A small network was trained on invented records. Each row is its activation on one of them, seen along a few directions.
After each row come some of the record's fields: Nadoz, Ponu, Nusin, Fup, Midep, Naz, Feso.
The largest differences between rows may come from other fields.
In the rows, zero is written as 500.
Strong random noise was added to every row along 2 fixed directions; ignore it. To show where, here is one row again and again, with new noise each time:
[676 469 559 394 355 595 618 488 466 547 615 398 531 638]
[365 468 486 683 576 601 605 688 710 593 470 220 643 417]
[927 466 617 167 182 590 625 324 268 516 730 540 449 820]
[686 364 554 557 520 597 546 399 451 708 574 336 740 740]

[422 502 407 616 422 526 535 508 564 475 564 572 547 624]
Nadoz=b1, Ponu=g2, Nusin=d1, Fup=y2, Midep=w2, Naz=k2, Feso=m1
[336 576 514 572 429 426 511 593 497 411 451 507 420 423]
Nadoz=b2, Ponu=g1, Nusin=d2, Fup=y2, Midep=w1, Naz=k1, Feso=m1
[434 531 495 638 730 501 398 562 521 633 473 377 699 492]
Nadoz=b1, Ponu=g2, Nusin=d2, Fup=y2, Midep=w1, Naz=k2, Feso=m1
[701 539 597 238 587 450 432 542 430 396 496 651 398 556]
Nadoz=b1, Ponu=g2, Nusin=d2, Fup=y2, Midep=w1, Naz=k2, Feso=m2
[596 346 566 419 619 356 529 733 586 464 530 563 618 612]
Nadoz=b1, Ponu=g2, Nusin=d2, Fup=y2, Midep=w1, Naz=k2, Feso=m2
[653 402 398 414 218 450 674 449 436 575 560 427 536 674]
Nadoz=b2, Ponu=g1, Nusin=d1, Fup=y1, Midep=w1, Naz=k1, Feso=m2
[567 624 400 522 214 514 715 594 519 530 616 437 399 473]
Nadoz=b1, Ponu=g2, Nusin=d1, Fup=y2, Midep=w1, Naz=k1, Feso=m1
[526 628 585 428 770 540 189 171 377 560 447 628 388 350]
Nadoz=b2, Ponu=g1, Nusin=d1, Fup=y2, Midep=w2, Naz=k2, Feso=m1
[785 682 597 217 369 571 630 567 508 598 640 335 347 274]
Nadoz=b1, Ponu=g2, Nusin=d2, Fup=y1, Midep=w1, Naz=k2, Feso=m2
[274 411 486 686 650 467 409 648 683 351 343 598 554 613]
Nadoz=b1, Ponu=g2, Nusin=d2, Fup=y2, Midep=w2, Naz=k2, Feso=m2
[651 468 529 477 366 497 450 217 370 637 499 536 548 825]
Nadoz=b2, Ponu=g1, Nusin=d2, Fup=y1, Midep=w1, Naz=k2, Feso=m2
[250 679 480 606 591 586 598 608 692 446 418 380 492 211]
Nadoz=b1, Ponu=g2, Nusin=d2, Fup=y1, Midep=w2, Naz=k2, Feso=m1
[737 454 552 529 423 462 420 154 182 643 550 536 659 830]
Nadoz=b2, Ponu=g1, Nusin=d2, Fup=y2, Midep=w1, Naz=k1, Feso=m1
[514 486 429 388 486 465 556 763 602 447 560 490 420 449]
Nadoz=b1, Ponu=g2, Nusin=d1, Fup=y2, Midep=w1, Naz=k2, Feso=m2
[796 693 514 266 456 582 437 264 266 531 536 517 419 359]
Nadoz=b1, Ponu=g1, Nusin=d1, Fup=y1, Midep=w1, Naz=k1, Feso=m1
[611 352 521 592 665 514 450 442 370 770 490 409 853 656]
Nadoz=b1, Ponu=g2, Nusin=d2, Fup=y1, Midep=w1, Naz=k1, Feso=m1
[448 525 470 556 505 481 404 298 436 347 369 669 508 489]
Nadoz=b2, Ponu=g1, Nusin=d1, Fup=y1, Midep=w2, Naz=k1, Feso=m1
[441 490 493 317 306 449 581 655 498 221 548 674 162 412]
Nadoz=b2, Ponu=g1, Nusin=d1, Fup=y2, Midep=w2, Naz=k1, Feso=m2
[253 319 434 746 558 415 562 750 707 435 432 480 515 460]
Nadoz=b2, Ponu=g1, Nusin=d1, Fup=y2, Midep=w2, Naz=k1, Feso=m2
[366 637 578 472 784 521 299 530 604 461 467 513 391  85]
Nadoz=b1, Ponu=g1, Nusin=d1, Fup=y2, Midep=w2, Naz=k2, Feso=m1
[582 548 544 589 693 609 457 217 395 718 489 414 720 559]
Nadoz=b1, Ponu=g2, Nusin=d2, Fup=y1, Midep=w2, Naz=k2, Feso=m1
[268 591 421 535 345 499 522 476 527 293 434 703 247 436]
Nadoz=b2, Ponu=g1, Nusin=d1, Fup=y2, Midep=w2, Naz=k1, Feso=m1
[677 411 593 277 438 492 666 656 495 488 564 510 483 496]
Nadoz=b1, Ponu=g2, Nusin=d2, Fup=y1, Midep=w2, Naz=k1, Feso=m2
[511 680 364 517 138 536 620 233 453 553 598 447 466 623]
Nadoz=b2, Ponu=g1, Nusin=d1, Fup=y1, Midep=w1, Naz=k2, Feso=m1
[645 430 540 626 476 481 546 515 427 687 559 429 688 676]
Nadoz=b1, Ponu=g2, Nusin=d2, Fup=y2, Midep=w1, Naz=k1, Feso=m1
[385 468 367 633 474 452 635 710 708 507 472 455 524 597]
Nadoz=b1, Ponu=g2, Nusin=d1, Fup=y2, Midep=w1, Naz=k2, Feso=m2
[555 553 433 300 343 462 619 752 589 383 610 526 315 458]
Nadoz=b1, Ponu=g2, Nusin=d1, Fup=y2, Midep=w1, Naz=k2, Feso=m2
[557 562 432 556 444 577 502 455 605 743 535 279 533 380]
Nadoz=b1, Ponu=g1, Nusin=d1, Fup=y1, Midep=w1, Naz=k2, Feso=m2
[381 477 445 483 570 476 457 568 553 383 523 475 385 431]
Nadoz=b2, Ponu=g1, Nusin=d1, Fup=y2, Midep=w2, Naz=k2, Feso=m2
[395 523 407 651 504 563 564 460 482 513 467 566 467 566]
Nadoz=b1, Ponu=g2, Nusin=d1, Fup=y2, Midep=w2, Naz=k1, Feso=m1
[411 452 446 584 509 448 423 530 576 282 476 584 434 548]
Nadoz=b2, Ponu=g1, Nusin=d1, Fup=y2, Midep=w2, Naz=k2, Feso=m2
[413 365 447 543 527 422 491 526 531 397 544 546 498 633]
Nadoz=b2, Ponu=g1, Nusin=d1, Fup=y2, Midep=w2, Naz=k2, Feso=m2
[881 251 703 251 477 407 579 567 351 494 657 707 515 767]
Nadoz=b1, Ponu=g2, Nusin=d2, Fup=y2, Midep=w2, Naz=k1, Feso=m2
[559 494 446 427 394 513 540 522 493 318 554 644 385 680]
Nadoz=b1, Ponu=g2, Nusin=d1, Fup=y2, Midep=w2, Naz=k2, Feso=m2
[851 358 672 221 483 458 565 512 297 410 625 664 434 670]
Nadoz=b1, Ponu=g2, Nusin=d2, Fup=y2, Midep=w2, Naz=k1, Feso=m2
[533 505 422 586 499 561 450 296 419 567 576 588 603 712]
Nadoz=b1, Ponu=g2, Nusin=d1, Fup=y2, Midep=w2, Naz=k2, Feso=m1
[601 591 532 313 371 519 590 379 516 494 580 438 370 402]
Nadoz=b2, Ponu=g1, Nusin=d1, Fup=y1, Midep=w2, Naz=k2, Feso=m2
[563 384 605 442 380 440 464 349 273 352 537 729 462 755]
Nadoz=b2, Ponu=g1, Nusin=d2, Fup=y2, Midep=w2, Naz=k1, Feso=m1
[810 324 670 227 406 474 557 552 273 396 652 693 407 758]
Nadoz=b1, Ponu=g2, Nusin=d2, Fup=y2, Midep=w2, Naz=k1, Feso=m2
[381 538 601 416 673 457 440 624 510 244 349 619 263 319]
Nadoz=b2, Ponu=g2, Nusin=d2, Fup=y2, Midep=w2, Naz=k1, Feso=m2

Which values does each new row have?
[621 657 520 443 320 556 453 150 309 631 570 438 526 648]
Nadoz=b2, Ponu=g1, Nusin=d2, Fup=y1, Midep=w1, Naz=k2, Feso=m1
[406 390 516 431 447 447 708 887 723 348 463 493 512 381]
Nadoz=b1, Ponu=g2, Nusin=d2, Fup=y1, Midep=w2, Naz=k1, Feso=m2
[634 347 569 458 548 472 545 449 406 542 498 629 700 695]
Nadoz=b1, Ponu=g2, Nusin=d2, Fup=y1, Midep=w2, Naz=k1, Feso=m1
[684 371 664 197 519 423 353 411 259 327 613 699 385 736]
Nadoz=b2, Ponu=g1, Nusin=d2, Fup=y2, Midep=w2, Naz=k2, Feso=m2
[833 479 546 234 513 556 340 264 237 719 573 439 449 445]
Nadoz=b2, Ponu=g1, Nusin=d1, Fup=y1, Midep=w1, Naz=k1, Feso=m2
[337 715 420 498 536 579 316 208 391 402 436 645 279 448]
Nadoz=b2, Ponu=g1, Nusin=d1, Fup=y2, Midep=w2, Naz=k2, Feso=m1
[389 279 462 639 646 392 442 562 601 452 513 531 635 634]
Nadoz=b2, Ponu=g1, Nusin=d1, Fup=y2, Midep=w2, Naz=k2, Feso=m2
[603 676 438 356 113 470 620 373 344 416 629 606 240 529]
Nadoz=b2, Ponu=g1, Nusin=d1, Fup=y2, Midep=w1, Naz=k1, Feso=m1
[694 346 571 290 389 423 500 487 326 522 528 517 537 678]
Nadoz=b2, Ponu=g1, Nusin=d2, Fup=y1, Midep=w1, Naz=k1, Feso=m2
[462 585 513 234 192 453 652 765 550 330 514 446 236 325]
Nadoz=b2, Ponu=g1, Nusin=d2, Fup=y1, Midep=w1, Naz=k1, Feso=m2
[412 573 544 277 492 522 682 878 656 321 471 435 296 138]
Nadoz=b1, Ponu=g2, Nusin=d2, Fup=y1, Midep=w2, Naz=k1, Feso=m2
[240 539 553 467 349 414 560 709 530 138 473 679 236 398]
Nadoz=b2, Ponu=g1, Nusin=d2, Fup=y2, Midep=w2, Naz=k1, Feso=m1
[108 458 450 838 684 481 511 770 769 412 398 448 671 469]
Nadoz=b1, Ponu=g2, Nusin=d2, Fup=y2, Midep=w2, Naz=k2, Feso=m1
[344 437 559 368 494 402 454 734 572 192 509 613 359 474]
Nadoz=b2, Ponu=g1, Nusin=d2, Fup=y2, Midep=w2, Naz=k2, Feso=m2
[183 528 466 625 543 518 391 512 536 268 248 631 483 491]
Nadoz=b2, Ponu=g2, Nusin=d2, Fup=y1, Midep=w2, Naz=k1, Feso=m1
[534 396 505 589 403 553 605 508 595 625 516 445 652 765]
Nadoz=b1, Ponu=g2, Nusin=d2, Fup=y1, Midep=w2, Naz=k2, Feso=m2
[583 560 395 497 258 625 663 340 527 610 567 452 482 695]
Nadoz=b1, Ponu=g2, Nusin=d1, Fup=y1, Midep=w2, Naz=k2, Feso=m2
[486 363 454 613 570 516 609 659 546 515 526 459 524 530]
Nadoz=b1, Ponu=g2, Nusin=d1, Fup=y2, Midep=w2, Naz=k1, Feso=m2
[249 514 337 691 451 539 502 387 516 468 383 496 555 482]
Nadoz=b2, Ponu=g1, Nusin=d1, Fup=y1, Midep=w2, Naz=k1, Feso=m1
[441 351 610 396 674 421 324 599 477 370 498 601 481 556]
Nadoz=b2, Ponu=g1, Nusin=d2, Fup=y2, Midep=w2, Naz=k2, Feso=m2
